m =
[[ 49.1  21.1  31.9  -0.9 -53.6 -27.8 -15.6]
 [-52.5  56.6   8.7  -4.9  23.5  58.6  11.6]
 [ 10.6  54.4  12.1  27.8 -14.5 -16.4 -58.4]
 [-75.6 -55.4 -31.8  47.8 -13.5 -21.3  -1.0]
 [-54.9  17.0  32.9  20.9  11.2 -19.3  34.9]
 [ 58.7  13.6  30.6 -21.9 -49.7 -42.7 -29.7]]
Give the 2nd largest entry.
A: 58.6
Give the top entry of the column that holds the smallest entry.
A: 49.1
Give the entry in the top-right corner.
A: -15.6
The entry just left of 47.8 is -31.8
Give the third entry in reading order.
A: 31.9
The entry in the bottom-right corner: -29.7
Give the entry directly below the smallest entry.
A: -54.9
Give the third largest entry.
A: 56.6
The 5th entry from the end, reading row by row is 30.6
Give the entry directly below -54.9.
A: 58.7
The entry just right of the smallest entry -> -55.4
Give the entry just right of -49.7.
A: -42.7
Give the entry just left of 27.8.
A: 12.1
The entry directly below -53.6 -> 23.5
Give the largest entry in the last column.
A: 34.9
The last entry of the smallest entry's row is -1.0
The entry directly below 27.8 is 47.8
Give the fourth entry from the end, reading row by row.
A: -21.9
Give the second entry in reading order.
A: 21.1
Give the entry just right of 47.8.
A: -13.5
Give the entry directly above -75.6.
A: 10.6
Give the entry just right of the largest entry.
A: 13.6
The smallest entry in the last column -> -58.4
Give the fourth entry, reading row by row.
A: -0.9
Give the first entry of the smallest entry's row.
A: -75.6
Give the entry directly above 10.6.
A: -52.5
Give the entry directly below -15.6.
A: 11.6
The entry directly below 31.9 is 8.7

[[ 27.1  28.9  21.7 -70.7 -18.8 -40.2  62.7 -73.4   6.5  -2.0  66.7 -21.1
   48.9  -3.1]
 [ -0.1   5.4 -16.4  39.2 -22.0  39.2 -12.6  45.5  25.0  38.1 -51.7 -32.0
    3.4 -25.0]
 [ 15.7   9.7  45.3  12.1 -28.0  -3.8  21.7  -6.6  23.9   3.1 -12.1 -30.1
   58.6 -44.5]]
The entry just left of 12.1 is 45.3
The entry just left of -12.1 -> 3.1
The entry just right of -3.8 is 21.7
The entry just right of -2.0 is 66.7
The entry just left of -22.0 is 39.2
The entry just right of the largest entry is -21.1
The entry just right of -51.7? -32.0
The entry just left of 28.9 is 27.1
The entry just right of -30.1? 58.6
The entry just left of the largest entry? -2.0
The entry just right of 45.3? 12.1

Questions about the row below.
1) The entry just left of -33.9?
2) The entry just right of the largest entry?
[-63.9 -33.9  45.9  65.2  60.5  56.4]
1) -63.9
2) 60.5

[[1136 1086 8125 9192 3518 4904 3446 5143 7757 2861 9222 5220 3026 8262
  1157]
 [7643 2530 7993 6864 2859 6825 2988 7204 9089 8546 7291 7126 8476 3758
  5371]]
The entry just right of 7204: 9089
The entry just left of 2530 -> 7643
The entry just right of 2861 is 9222
The entry just left of 5143 -> 3446
The entry just left of 1086 -> 1136
The entry just left of 7126?
A: 7291
The entry just right of 1086 is 8125
The entry just left of 1157?
A: 8262
The entry just right of 7993 is 6864
The minimum?
A: 1086

Questions about the row below.
1) Give the entry just right of 103.
2) Give the third entry from the right.
3) Give the last entry.
694,364,352,103,810,735,412,796
1) 810
2) 735
3) 796

Read these off the row that follows.
1) Find the centre entry.
2) Find the entry just right of 41.4.
[41.4 11.3 23.0 77.7 14.7]
1) 23.0
2) 11.3

Read these off the matrix that follows.
1) Find the bottom-left entry.
2) Find the entry in the top-left corner.
3) Find the entry just left of 53.
4) Find the entry directly below 88.
5) Find the top-right entry.
6) Find the entry directly below the smallest entry.
7) Find the entry just right of 46.
8) Find the entry just left of 231.
 64   75  169  189   62  204   88  166  147   81  176  182  175  210
121  162   52   53  154  198  145  196   64  121   46  185  102  143
115  108  207  208  110  231   92  163  155  142  213  239  191  173
1) 115
2) 64
3) 52
4) 145
5) 210
6) 213
7) 185
8) 110

Questions about the grid below.
1) Which number is the entry just right of -1.0?
2) Which number is the 2nd largest entry?
3) Which number is the 1st entry in reading order?
4) Which number is the entry just left of the largest entry?
[[ 24.0 -18.8  10.9 -19.4 -25.2 -41.7 -14.4  12.8  27.5 -17.2   0.3   2.9
  -31.4  24.5]
 [ 28.7  38.3 -21.6   0.4 -41.3 -24.9 -10.0  33.0 -22.3  -1.9  25.3  12.4
  -22.1   7.1]
 [-36.5  25.6  21.3 -19.7 -45.0 -59.3  13.8   5.9  55.9  30.6  25.6  22.8
  -20.5 -12.7]
 [ 21.3 -21.8 -50.5 -43.9  30.6 -11.6  -3.0  -9.8  12.6 -13.9  11.3  16.8
    1.2 -60.4]
 [ -5.7  -9.5 -34.5 -35.0 -11.6 -31.8 -68.0  41.5 -79.2 -28.4 -66.8  15.0
   -6.4  62.1]
 [ -4.7 -35.7   8.4 -32.8  -9.2 -39.9  -0.4  12.0  -4.2 -40.4  24.6  41.8
  -26.2  51.4]
 [-52.5 -23.3  -1.0  28.6   1.2  -3.8  33.8  18.2 -18.9   0.9 -11.5  29.4
   -5.4   5.6]
 [-58.6 -41.9  28.0  16.4 -14.8 -20.0 -20.2  42.2  18.1  -5.5 -15.7 -10.7
   33.6  -8.5]
 [ -0.2  13.8  73.4 -58.5   0.0  33.9 -15.0 -48.2  26.7   0.4  19.6  27.8
   32.0  25.1]]
1) 28.6
2) 62.1
3) 24.0
4) 13.8
